Each row below holds a small network's activations on one input, seen along a few directions.
In each table, some parts of the input vary, and every possible input appears once, in random order.
A made-up example of a description, with smaller parts first: one of 6 places along a line, together with either a single point or one of 9 places around a ring or (one of 3 separate values, together with one of 8 places around a ring).
Shared parts are said once, and a part with two or three values counts as separate values.
In the rows, 128 means zero.

Other details of the inputs vary at random and push rows far along three fixed directions, the same in every table; ignore that.

Rows:
row 1: [120 120 118 138 139 142 138 123 121 131 121 119 121]
row 2: [127 126 152 109 119 140 122 146 128 139 136 148 125]
row 3: [126 124 152 114 127 133 127 151 141 135 131 148 122]
row 4: [117 121 122 135 129 142 132 114 118 136 128 111 122]
row 5: [127 126 159 111 124 128 114 144 129 133 136 139 117]
row 6: [128 123 150 111 117 132 129 147 128 137 135 146 128]
row 7: [124 116 152 114 124 124 119 143 139 125 130 147 123]
row 8: [126 123 115 139 140 143 135 116 124 125 126 126 111]
row 9: [150 216  25 133 177  30 114 132 113 138 128  98 204]
row 10: [117 113 119 136 131 130 130 109 128 127 117 115 117]
row 11: [125 122 115 132 130 143 138 109 120 129 127 126 116]
row 12: [145 118 129 133 138 143 126 103 133 122 121 101 130]
row 13: [137 158 140 133  79 108 136 158 133 110 132 153 149]
row 14: [127 122 152 120 113 125 119 136 131 135 140 147 123]
row 15: [123 120 115 144 137 141 130 113 123 129 122 130 116]
row 16: [126 118 147 117 120 131 122 149 141 131 129 149 123]
row 17: [118 117 123 135 142 136 135 117 118 124 122 117 120]
row 18: [131 130 152 111 128 139 118 151 135 130 139 150 118]
row 19: [152 153 116 151  94 129 151 128 135  99 117 105 163]
row 20: [121 114 113 137 124 140 132 111 121 131 119 126 123]
row 21: [127 162 110 159  99 125 150 144 124 103 118 114 145]
row 22: [119 112 117 140 136 133 127 112 122 121 119 123 117]
row 23: [129 157 145 131  81 103 144 163 141 114 133 135 151]
row 24: [120 124 122 133 144 143 129 113 122 119 126 118 114]
row 25: [129 163 107 150  92 124 153 133 124 102 122 116 146]
row 26: [150 119 156 108 125 134 116 134 142 133 138 128 140]
row 27: [128 123 157 113 122 121 121 146 129 132 135 138 121]
row 28: [135 125 120  75 203  88  84 135 132 183 143 148 137]
row 29: [118 120  96 151 152 142 140  90 115 116 118 104 109]
row 30: [117 117 122 136 128 136 139 116 118 136 127 111 124]
row 31: [117 122 123 135 143 143 128 116 118 124 123 117 117]
row 32: [121 119 121 141 134 131 126 105 120 127 122 121 112]
row 33: [118 112 117 140 123 133 131 110 122 132 124 117 122]
row 34: [137 153 139 138  83 107 133 170 139 106 128 149 146]
row 35: [129 122 154 118 128 124 115 139 132 125 136 154 118]
row 36: [119 123 121 133 129 142 132 110 122 131 131 112 118]
row 37: [165 123 122  76 210 109  79 136 140 179 146 145 155]
row 38: [115 112 117 136 124 134 134 110 128 133 123 115 124]
row 39: [116 118 122 134 145 137 136 113 127 125 119 119 117]
row 40: [132 152 137 129  78 108 140 161 140 111 127 145 153]
row 41: [153 119 159 108 139 135 112 136 144 126 136 133 136]
row 42: [118 119 117 131 132 144 142 113 126 136 119 122 122]
row 43: [122 121 119 135 129 136 136 107 121 130 132 116 115]
row 44: [124 123 121 136 136 132 130 107 121 124 126 117 108]
row 45: [129 118 152 118 116 119 114 141 133 128 132 144 119]
Each input here is: one of 5 places around a ring, together with either a single point or one of 8 places around a ring.
- Changing only the place on the ring of 5 turns row 2 into row 31. The same change can be made to row 6. Which row results? => row 17
- Changing only the place on the ring of 5 turns row 23 into row 42. The same change can be made to row 14. Which row results? => row 13
- Start at row 18 and move only the place on the ring of 5, one step at a time. The first step leads to row 24. Which rows follow, in order? => row 9, row 36, row 25
- Start at row 27 and move only the place on the ring of 8, one step at a time. The first step leads to row 5. Which rows follow, in order? => row 9, row 44, row 32, row 45, row 10, row 28

Rows:
row 46: [118 118 141 162 112 184 158  89 117  87 105  83 111]
row 47: [162 125 192 102 107 136 116 165 135 106 146 160 133]
row 48: [155 171  94 146 131 109 132 130 125 103 124 118 182]
row 49: [108 122  69 140 192 135 133  99 101 158 112 118 118]
row 50: [ 88  83 148 137 146 177 124  85 118 133 124 119  56]
row 51: [141 179 103 133  85  40 127 173 123 110 132 147 176]
row 52: [109 130 172 141  59 107 148 176 140 108 131 153 130]
row 53: [101 120  72 138 185 125 113  96 110 147 121 102 107]
row 54: [115  55 167 103 170 183 107  76 129 155 125 109  87]
row 55: [124 167 124  92 133  46  99 169 129 150 140 156 165]
row 56: [122 172  76 136 110  95 141 141 117 137 123 135 159]
row 57: [ 87 105 129 187 100 180 180 107 109  95 107 104  87]
row 58: [158 166 121 117 152  92 122 165 132 131 135 128 180]
row 59: [114 108  89 120 212 115  96  78 109 172 131 121  92]
row 60: [102 122 139 152  69 161 156 123 122 108 131 140 107]
row 61: [133 140  61 187 116 126 155  78 120  96 102  73 173]
row 62: [153 139 165 117 100 144 127 163 140 110 124 151 147]
row 63: [111 151  57 175 143 117 149 105 117 127 106 101 127]
row 64: [122  83 195  86 140 152 101 151 119 143 151 185  78]
row 65: [113 182  95 142 129  86 138 143 110 111 123 122 153]
row 66: [157 134 169 110 103 135 109 165 160 121 134 156 133]
row 67: [ 92  97 125 159  99 172 190  92 138  73 103 118  75]
row 68: [174 169 118  99 124  80 115 158 134 134 156 137 183]
row 69: [ 83  90 121 168 111 185 173  89 111 128 119 101  79]
row 70: [153 182 105 168  77  75 156 131 131  85 113  90 186]
row 71: [159 120 127  68 187 118  79 128 137 183 163 155 156]
row 72: [135 117  79 154 186 140 127  88 128 140 117  79 127]
row 73: [166 188 100 121 100  89 133 162 141 128 130 129 195]
row 74: [141 194  53  91 184  37 105 163 121 192 144 152 191]
row 75: [111 103  76 122 211 130  91  84 113 171 133 134 104]
row 76: [132 150 146 164  65 154 165 147 130  63 111  95 141]
row 77: [142 148  68 163 156 138 153  99 115 121  98  85 156]
row 78: [120 109 121  81 184  92  88 142 128 194 135 168 131]
row 79: [165 177 137 112 134  82 117 157 129 117 137 134 174]
row 80: [109 105  76 112 214 140 105  95 101 175 117 136 112]
row 81: [113 192  75 166  98  86 158 156 111  86 114 105 165]
row 82: [114 139 137 155  73 140 142 147 135  99 117 146 109]
row 83: [104 114 115 200  71 165 170  93 112  72 106 100  79]
row 84: [136 150 147 168  57 146 154 149 144  65 114  93 132]
row 85: [122 131 172 110 106 128 115 172 129 120 146 185 121]
row 86: [150  64 214  80 126 152  94 140 145 142 149 164 103]
row 87: [121  85 122 172 112 183 163  78 129 116  94  83 112]
row 88: [110 158  85 139 114  74 133 145 120 120 118 115 157]
row 89: [140 126 180 138  69 125 145 166 153 101 130 127 150]
row 90: [141 115 113  83 187 132  99 119 128 172 145 112 140]
row 91: [148 144 191 111  95 126 112 163 155 105 141 139 127]
row 92: [105 151 173 128  53 129 152 159 130 105 139 145 114]
row 93: [149 151 127 109 124  84 112 161 142 126 132 119 179]
row 94: [123 141 188 102  73 115 128 166 134 129 153 171 109]
row 95: [145 104  85 118 216 143 101  89 133 174 120 107 119]
row 96: [143 155 185 114  63 132 140 161 147 103 143 130 144]
row 97: [113 144 162 158  71 123 149 170 140  99 133 144 113]
row 98: [148  93 211  72 128 158 103 133 145 155 160 156  98]
row 99: [133 117  76 140 178 145 141  84 118 157 125  77 141]
row 100: [ 87  80 143 172  89 169 160  74 111 105 103 103  66]
row 101: [144 130 167 142  52 139 145 152 151  94 113 134 151]
row 102: [156  86 192  93 139 156  92 136 147 134 150 156  93]
row 103: [126 102 113 180 115 189 147  72 132  92 109  88 102]
row 104: [107  61 190  72 139 152  87 143 137 176 136 192  83]
row 105: [146  83 183  70 156 172 103 136 147 183 149 158 104]
row 106: [146  82 193  61 168 152 116 130 174 136 142 174 102]
row 107: [173 176 137 102 143  66  94 160 148 132 147 140 164]
row 108: [ 95 113  67 121 186 133 124  90 101 169 127 101 112]
row 109: [122 106 125  76 182  89  72 138 127 184 148 179 135]
row 110: [117 169  13 164 203  79 137  73  82 141 107  81 152]
row 111: [100  66 139 126 133 186 135  83 104 145 133 130  60]
- Changing only one part turns row 73 into row 56. The same change can be made to row 79. Which row results? => row 110
- Changing only one part turns row 62 into row 80. The same change can be made to row 98. Which row results? => row 94
- Describe the family of inputs behind these rows. => one of 2 separate values, together with either a single point or (one of 4 separate values, together with one of 8 places around a ring)
- Change only the choice among 4 separate values in row 111. List by row number the other rows that result. => row 51, row 64, row 83
- Change only the choice among 4 separate values in row 49. List by row number the other rows that result. => row 63, row 74, row 78
- Change only the place on the ring of 8 in row 93. List by row number the other rows that result. => row 54, row 61, row 70, row 86, row 87, row 89, row 101

Rows:
row 112: [142 146 103 102 148  80 103 161 133 170 139 140 176]
row 113: [140 143 128  93 155 118 105 150 123 160 147 151 154]
row 114: [129 103 112 150 147 153 125  93 127 123 113  90 124]
row 115: [135 119 117 141 148 159 133  89 126 126 121  85 120]
row 116: [116 116 134 102 151 117  95 143 127 157 138 157 118]
row 117: [130 123 100 146 146 167 142  94 121 130 120 111 113]
row 118: [125 177 115 137  75  86 146 157 131  99 131 136 160]
row 119: [124 105  99 155 147 152 138  96 129 126 108 117 120]
row 120: [120 122 113 154 142 147 138  93 105 113 124 105 104]
row 121: [127 113 100 153 144 165 135 100 112 125 111 114 115]
row 122: [141 167 113 125  97  90 138 156 137 120 123 138 179]
row 123: [120 115 118 150 140 142 124  95 110 115 115  93 108]
row 124: [128 178 111 136  98  86 127 166 118 114 128 140 159]
row 125: [106  75 226  96  67 167 130 151 142 130 150 167  76]
row 126: [125  82 229  97  62 185 139 159 154 135 144 161  89]
row 127: [114 119 101 156 139 148 133 101 106 119 114 117 102]
row 128: [146 160 104  98 155  92 100 161 123 159 137 149 173]
row 129: [144 108 143 106 161 120 102 136 145 147 134 153 134]
row 130: [125 171 120 147  73  87 142 166 119 112 129 128 159]
row 131: [131 102 120 141 141 148 136  84 128 121 110  91 127]
row 132: [131 154 135  92 186  90 107 166 138 139 135 131 148]
row 133: [118 135 135  93 170 107 121 167 130 156 135 144 134]
row 134: [120 116 103 144 142 131 137  90 119 114 123 109 110]
row 135: [106 118 116 146 165 155 150 114 123 113 112 106 102]
row 136: [119  76 237 109  84 168 106 155 149 111 142 159  71]
row 137: [120 115 114 139 140 131 131  87 122 115 122  93 113]
row 138: [139 103 160 112 121 151 127 127 142 120 137 142 117]
row 139: [121  78 229 103  65 186 128 167 140 134 141 165  91]
row 140: [120 123 141  94 149 117 108 135 125 170 152 145 118]
row 141: [144 121 124  56 203 105  82 141 131 214 160 153 148]
row 142: [132 115 113 150 146 165 140  92 112 119 121 101 118]
row 143: [113 113 103 151 136 136 141  91 117 118 112 120 107]
row 144: [146 128 141  62 211  92  65 134 131 183 160 146 127]
row 145: [130 129 127  68 226 104  88 163 133 176 145 170 126]
row 146: [117 130 101 150 141 149 140  95 114 123 123 114 101]
row 147: [103 113 104 145 129 136 142  93 115 126 112 115 113]
row 148: [117 122  99 148 143 146 141  92 120 123 119 115 100]
row 149: [112  85 228  97  70 168 130 156 146 134 149 168  73]
row 150: [125 177 124 144  78  88 147 161 118 113 139 126 161]
row 151: [123 118 116 142 144 139 132  86 124 120 120  90 105]
row 152: [130 104 108 146 143 149 142  87 125 120 111 107 123]
row 153: [114 109  94 149 140 158 133 102 121 135 111 109 124]
row 154: [132 114 124 146 144 164 134  89 116 118 121  84 123]
row 155: [123 101 171 123 122 128 113 128 140 120 128 135 106]
row 156: [129 166 127 152  66 103 155 150 134  80 127 138 140]
row 157: [142 173 114 129  99  93 141 162 124 133 139 124 182]
row 158: [140 163 111 121  91  87 145 156 136 130 134 125 182]
row 159: [123 120 104 147 146 140 139  89 121 120 120 106 102]
row 160: [155 134 140  97 158 110  91 147 131 146 138 131 152]
row 161: [135 121 106 145 150 161 140  91 122 126 122 102 116]
row 162: [113 123 157 115 116 150 125 133 127 134 140 147 100]
row 163: [124  95 160 109 105 144 135 131 136 149 128 138 125]
row 164: [152 174 115 154  87  92 138 167 142  92 124 130 174]
row 165: [115 109 106 158 144 130 134  93 123 117 112 113 109]
row 166: [155 135 131 102 159 111  98 151 128 145 139 149 148]
row 167: [120 117 106 155 142 142 130  98 107 116 116 108 105]
row 168: [137 178 135 157  71 108 154 151 131  80 130 125 136]
row 169: [155 155  78 118 179  95 114 109 131 146 127  93 168]
row 170: [128 112  96 140 145 155 141  92 125 125 118 114 122]
row 171: [158 112 136  53 209  98  69 131 141 183 155 145 151]
row 172: [127 118 107 151 143 170 143  95 110 123 120 111 115]
row 173: [108  97 159 121 108 130 125 134 132 143 129 145 107]
row 174: [106  73 227 100  69 160 129 151 141 133 141 170  79]
row 175: [132 105 152 126 122 157 119 142 140 127 129 153 112]
row 176: [130 133  72 114 169 118 123 104 122 155 126 116 156]
row 177: [115 106 100 147 139 151 139  98 126 135 106 112 127]
row 178: [104 124 108 150 133 152 140  98 102 125 124 111 109]
row 179: [133 108 159  94 153 107  97 126 134 143 137 140 119]
row 180: [131 151 129 155  58 107 160 157 141 108 115 122 166]
row 181: [130 185 115 140  78  89 147 160 133 102 129 135 156]
row 182: [122 129 127  62 223 105  90 164 130 182 144 165 130]
row 183: [131 177 132 159  71 111 152 156 120  83 130 135 140]
row 184: [123  94 227  98  74 197 130 159 149 127 146 172  84]
row 185: [148 172 125 151  70 122 159 155 144  89 122 132 153]
row 186: [110 111 100 158 141 135 136  96 122 120 110 121 107]
row 187: [133 179 111 157  82  82 135 170 133  92 125 142 155]
row 188: [156 142 123 104 162  80  96 146 146 147 133 133 173]
row 189: [115 111 101 158 145 136 129  98 118 118 116 109 106]
row 190: [121 116  98 136 142 163 144  93 125 140 116 107 121]
row 191: [128 150 106 103 156  70  98 152 131 155 134 156 157]
row 192: [136 171 148 155  72 107 144 149 125  78 130 109 145]
row 193: [141 166 123 134 102  72 133 152 133 103 128 141 157]
row 194: [100 105 101 152 130 138 134 101 113 140 117 106 110]
row 195: [143 160 128 153  69 113 158 151 140  87 116 136 159]
row 196: [152 169 132 151  72 118 158 151 145  85 124 122 154]
- Changing only one part turns row 156 into row 134. The same change can be made to row 195. Which row results? => row 152
- Changing only one part turns row 140 into row 162. The same change can be made to row 174. Which row results? => row 147
- Describe the family of inputs behind these rows. => one of 5 places along a line, together with either a single point or (one of 2 separate values, together with one of 8 places around a ring)
- Change only the place on the ring of 8 in row 112. List by row number the other rows that result. => row 126, row 139, row 141, row 157, row 158, row 163, row 180
- Change only the choice among 2 separate values in row 196. List by row number the other rows that result. => row 159
- Change only the choice among 2 separate values in row 173. List by row number the other rows that result. => row 180
- Change only the place on the line of 5 in row 181. List by row number the other rows that result. => row 148, row 149, row 151, row 159
